Here are a small network's activations along a few directions, averaged over the inputs that share one value of a field.
Related values have similar rows: they may be neighbours, one step apart, or belong to one group.
In the rows, zero is written as 500.
Strong random noise was added to every row along 4 fixed directions; ignore it. To show where, here is one row again and again, with new noise each time:
[517 611 513 549 592 468 482 429 488 468 561 623 547 489]
[583 601 473 349 494 587 431 378 381 551 527 627 569 512]
[505 452 565 572 540 365 439 507 483 504 501 570 507 555]
[453 461 485 663 630 472 517 411 552 497 532 404 445 541]
[448 626 427 649 697 594 579 291 587 473 626 426 490 443]
[499 288 526 500 479 443 420 448 459 614 457 380 447 607]


Values of Noz:
s3: [401 397 393 387 396 511 509 330 485 610 580 338 397 541]
s28: [556 357 502 386 447 565 447 467 411 667 421 355 465 558]
s8: [480 507 523 530 526 463 560 613 461 474 457 438 523 635]
s22: [570 451 524 402 515 594 357 537 461 508 464 436 539 411]
s11: [565 564 595 627 482 440 586 505 413 500 414 614 476 428]
s27: [473 449 448 440 375 647 534 540 529 459 526 394 413 502]
s2: [452 232 474 719 504 345 488 406 660 621 448 257 358 563]
s15: [639 544 567 233 348 564 412 589 401 453 453 662 384 598]
s16: [368 382 456 436 435 377 443 396 669 504 592 349 553 395]
s6: [516 512 415 698 605 508 343 663 468 359 305 542 396 739]
s9: [470 431 548 574 524 427 483 364 599 585 611 444 544 433]
s23: [493 300 562 395 302 280 473 474 472 525 479 482 416 417]
s19: [438 395 597 308 401 545 561 337 705 621 664 314 514 214]
s25: [411 566 635 592 464 304 687 529 606 392 609 607 565 421]
s7: [428 507 341 679 636 518 451 448 411 442 346 412 371 645]
s26: [515 670 429 139 411 642 391 635 314 538 443 762 638 650]
s10: [582 607 295 597 639 663 518 555 402 395 393 374 428 552]
s4: [491 597 379 674 666 827 630 409 436 478 408 309 401 553]
s20: [377 489 498 618 540 337 619 403 689 442 669 370 502 372]
s13: [581 513 626 510 385 500 455 563 533 618 538 714 672 356]
s18: [643 418 448 407 385 583 428 450 402 587 450 289 445 409]
s24: [555 611 493 371 530 683 502 727 437 447 423 657 580 647]
s5: [449 523 435 327 569 726 599 387 451 601 589 445 597 497]
s21: [447 334 735 360 321 303 465 602 602 533 619 601 605 395]
s14: [566 510 503 644 562 642 555 605 474 408 210 455 348 656]
s17: [331 428 583 711 563 412 673 690 591 514 553 533 515 543]
s12: [382 417 433 626 550 473 668 445 673 470 607 224 467 469]
s1: [634 598 320 534 545 484 403 658 408 389 339 556 431 526]
Noz is arranged as a tree with 9 forks.
Q: Which values are neighbours of s5? Give them in the order they are listed.
A: s8, s26, s24, s17
Q: Which values are neighbours of s10? Give them in the order they are listed.
A: s28, s22, s18, s1
Q: Which values are neighbours of s6? Give them in the order they are listed.
A: s9
Q: Which values are neighbours of s11? Give them in the order they are listed.
A: s4
Q: Which values are neighbours of s3? Give them in the order they are listed.
A: s20

Values of Figo:
n9: [541 480 504 740 627 424 421 489 461 477 372 520 491 590]
n7: [408 157 500 535 447 396 446 334 672 687 560 118 417 469]
n10: [711 722 326 257 415 737 375 332 212 556 428 686 561 511]
n5: [490 293 547 175 234 547 503 528 426 636 454 403 501 554]
n6: [477 923 264 586 722 749 685 548 492 171 488 625 397 582]
n8: [442 288 529 543 466 387 516 587 571 492 460 301 337 557]
n3: [500 323 773 332 271 253 466 797 468 552 485 719 638 556]
n2: [417 425 545 798 632 312 491 491 629 498 583 459 471 354]
n1: [549 676 330 490 535 631 542 551 387 311 360 463 356 625]
n4: [657 753 512 499 585 595 377 374 425 534 526 788 689 380]
n11: [513 603 413 112 433 945 613 364 415 656 600 409 596 487]
Figo is arranged as a line.
Q: Going along Figo from n11 by way of its neighbour n3, in what order are n9, n10, n6, n2 met?
A: n6, n2, n10, n9
Q: Which values are neighbours of n1? Give them in the order they are listed.
A: n7, n8
